These are the activations of a small neural network, seen along a few directions. Each row is one input.
Each table varies a few parts of the input and shows all the possible inputs, shuffled.
Descriptions start from the smaller parts, as in this example, which fits no table here: one of 2 separate values, together with either a single point or one of 11 places around a ring or (one of 4 places along a line, together with one of 5 places around a ring).
Shared parts are said once, and a part with two or three values counts as separate values.

Table:
r1: [ -3 -13   4  -8   4 -14 -34  -2 -17   9   0   7  10]
r2: [-13  55 -14  31  43  27  10 -18 -10   4 -14   3  47]
r3: [ -6 -48  19  -1 -14 -27  -1  20 -18  -3  18 -40  -8]
r4: [ -2  67 -37   6  21  -1  17 -25 -14  20 -20  39  44]
r5: [  1  36 -23  10 -10  -2  27 -37  23  32 -19  29  12]
r6: [ 12  22  -1  12   2  50  -1  17  11 -15  17   0 -18]
r7: [ 11  75 -32  19  43  49  -9   4  -1 -11  -3  -5  14]
r8: [ 30  20  -4   3  22  46   8  -1  40 -12  11  -7 -16]
r9: [-10  24   0  36  13  27  20 -30  27  14 -13  -8  15]
r10: [-26 -29  16   0 -10  23  28 -12  32  -3  -5 -13  -4]
r11: [ 16 -27   0 -14 -12  -7 -21  44  -6 -15  31 -47 -42]
r12: [  7 -36  -3 -27 -39 -54   6  11 -24  11   9  -6 -11]
r13: [ 21   2   5   5  20  16  16 -22  25  21 -15  26   7]
r14: [-22 -29   6  13   2  -1   5  -7   1 -24   3  -8   3]
r15: [-18 -16  13   2   5  -6 -23  -2 -11  -9  16 -18  22]
r16: [  9 -46  10 -11 -16 -35 -12  20 -24  15   2 -15 -20]
r17: [ 18   6  19 -20  10 -20 -34  43 -34 -25  37 -42 -29]
r18: [ 13  44 -19  24  12  49   1  -9  38   0  -2 -16 -19]
r19: [ -6 -19  -6 -18 -33 -46  -4  11 -13  -5 -14  11   5]
r20: [  9  -3  16 -33 -18 -66  -7  10 -52   2  14  -2   1]
r21: [ -4 -15  38  -7   8 -39 -14  20 -46 -12  23 -36   4]
r22: [-15 -17  -6 -26 -33  -5  34 -20  28  13 -13  24  -8]
r23: [-11   1  18  24   1  28  19  -5   1  -1   5   8  16]
r24: [  1  58 -24  22  42  18   0 -17 -15  23 -28  29  36]
r25: [ -5  -3  -9 -24 -19 -33 -16 -11 -17   6   7  17  18]
r26: [ -8 -26  -3   3   0  -9  -6  -6  -4  -6 -13  18  -9]
r27: [  7   0  14  15  22  24  27 -23  29   2   0   0  19]
r28: [  4   5  -6 -10   7  14 -43  21   0 -23  29 -25 -12]
r29: [ -4  -9  -3 -13  -9  44   8  11  44 -16   7 -20 -38]
r30: [ 18  12  -8 -11  -2  -3  34 -31  25  19  -7  37  15]
r31: [  0  14  -5  -2 -23   0  25 -13  -4  15  -3  44  13]
r32: [ -4 -29   7  -2 -11 -26 -22  20 -13  -2 -21   2  -3]
r33: [ 11 -13  29 -17   6 -47 -25  20 -52   6   7 -11  -7]
r34: [  0  -8 -13   0   3  19 -15  16  13 -38  15 -15 -31]
r35: [  4  27 -10  27  12  18  10 -29  23  34 -27  19   3]
r36: [-19 -32  16   8  -9 -18 -10  20  -7 -20  -5 -24   8]
r37: [  3   4   8  15   0  19   8  -5  -5  18 -10  34   4]
r38: [  3 -11  -3  -5  -7   2 -31  43   5 -33   8 -31 -26]
r39: [-12 -27   7 -10 -11  15  16 -11  27  16 -20  13 -16]
r40: [-10 -16 -16 -13 -22 -29  11 -15  -4  -9  -6  28  -1]
- Describe the family of inputs behind these rows. => one of 4 places along a line, together with one of 10 places along a line
- The inputs of r25 and r1 match in every part but the place on the line of 4. If r40 is changed in the same way as r25 into r1, which row does it become? => r26
- Start at r17 and move only the place on the line of 10, one step at a time. The first step leads to r11. Which rows follow, in order? => r38, r28, r34, r29, r6, r8, r18, r7

Table:
r41: [ -5  18 -20  -2 -15  -9  48 -57  21  44 -37  71  33]
r42: [  7  -9  42  14  23  -2   6   2 -17   7  22 -35  10]
r43: [-33 -63   6  -4 -31 -14  -4   8  10 -25  -4 -11  -9]
r44: [-40 -41  14   7  -5 -24 -23  15 -27 -27  -2 -21  19]
r45: [ 12 -29  36  -1  -2  10  27  -1  19   8  17 -24 -18]
r46: [ 10  27 -16  25  21  76   3  -4  53  -3 -10   3 -22]
r47: [ 21 -39   2 -43 -38 -53 -19  26 -19   8   8   0 -40]
r48: [  9  24 -27 -16 -14  25   2  12  25 -22  18  -8 -25]
r49: [-11  40 -15  15   8 -22  32 -49 -17  42 -37  60  58]
r50: [  7  47 -12  38  48  62 -16   0  20  -5  -9 -10   6]
r51: [  5  44 -20  -4  15  12 -17  15 -11 -27  21 -17   1]
r52: [ 18 -19  10 -28 -11 -62 -37  33 -56   2  13  -6 -12]
- Describe the family of inputs behind these rows. => one of 2 separate values, together with either a single point or one of 5 places along a line
- The inputs of r46 and r50 match in every part but the choice among 2 separate values. If r43 is changed in the same way as r46 into r50, which row does it become? => r44
- Which other rows does r47 become when the choice among 2 separate values takes its other values? List them by row number. => r52

Table:
r53: [-22  -8  21  -5 -11 -43  50 -34 -12  35 -16  13  44]
r54: [-16  52   0  28  49  32  18 -35 -11  12 -26  31  47]
r55: [-21 -38  44  -7 -16 -20  -2  20 -18  -8  28 -55  -9]
r56: [ 12 -17  33   9  29   1 -43  15 -16  -7  28 -47   0]
r57: [ -2  -4  -5 -47 -35 -36  16  -2  -7  -4  21 -10  -7]
r58: [ -1   0 -25 -11 -16  52  23 -19  80 -18   8   4 -29]
r59: [ 43   3   8  -6  27 -17 -22  16  -9   0  11 -23 -18]
r60: [ 20  42  -4   5  43  36 -11  31  -3 -21  -2 -16 -13]
r61: [ -3 -44  -4 -45 -40 -33  -3   1  -8 -17   9  32 -11]
r62: [  9 -59  18 -22 -21 -34   0  23 -15 -14  -2  11 -33]
r63: [-21 -48  23  -5 -17 -41  30 -28 -11  20 -29  56  42]
r64: [-14  33  -4  39  18   0  33 -36 -19  10  -9  27  52]
r65: [  0 -12 -17   1   1 -29 -23  27 -12 -16 -19 -24 -18]
r66: [-18 -41  16  26   4  75   7   3  65 -17  14 -44 -28]
r67: [-32 -31   9  17   2 -12 -45  25 -18 -23   0 -47   0]
r68: [ 13 -18  -7  10   3  55  27   5  71 -12  -4 -19 -48]
r69: [  7 -38   2 -25 -44 -29   2   4 -16  25 -15  52 -13]
r70: [ 15  45 -21  17 -10   8   3   3 -17  15   5  24   1]
r71: [ 12  65 -16   5  21  38 -12   5  -5  17 -13  28  -2]
r72: [  7   2   1 -26 -39 -32  21  -1 -15  39  -3  10 -10]
r73: [-17  -4   2  33   1  49  56 -58  69  16 -35  25  21]
r74: [  9   6 -18  11 -22  57  27 -21  68  24 -18  23 -34]
r75: [  4  60 -23 -16  25  32 -17   8   6 -25  12   9   5]
r76: [ 22  22  -7  18  10   5   3  28 -15 -25  16 -19 -11]
r77: [ -8   1  17  34  11  24 -17  26 -22 -31  33 -43   8]
r78: [ -5  10 -32  -1 -21 -25 -23   4 -13  24 -30  18  -2]
r79: [  7  13  10  14  36 -22   8 -44 -13  37 -12  23  47]
r80: [  6  39 -28  -4  -7   3  -2   4  -7 -28  30   4   7]
r81: [ 28  19 -14 -29  10 -18 -27  -7  -2  -3  25   0   0]
r82: [-23 -78  45  -6 -19 -18 -21  22 -19 -21  18 -11 -15]
r83: [-14   4 -38 -22 -17 -30 -28   4  -5 -19  -6  -2   2]
r84: [ 11 -19  17 -24 -17 -37  19  20 -13  -1  10 -32 -28]
r85: [ 36  25  -7  -7   7 -13 -21  -8 -11  41   1  20  -5]
r86: [ -9  20  19  19  44  56 -31  30 -11 -27  15 -40   7]
r87: [-34  -2 -14  21   8 -35   6 -31 -13  20 -43  22  51]
- Describe the family of inputs behind these rows. => one of 5 places along a line, together with either a single point or one of 6 places along a line
- The inputs of r55 and r57 match in every part but the place on the line of 5. If r66 is changed in the same way as r55 into r57, which row does it become? => r58
- Which other rows does r83 become when the place on the line of 5 takes its other values? List them by row number. => r65, r67, r78, r87
- Which other rows does r69 become when the place on the line of 6 takes its other values? List them by row number. => r70, r71, r72, r78, r85
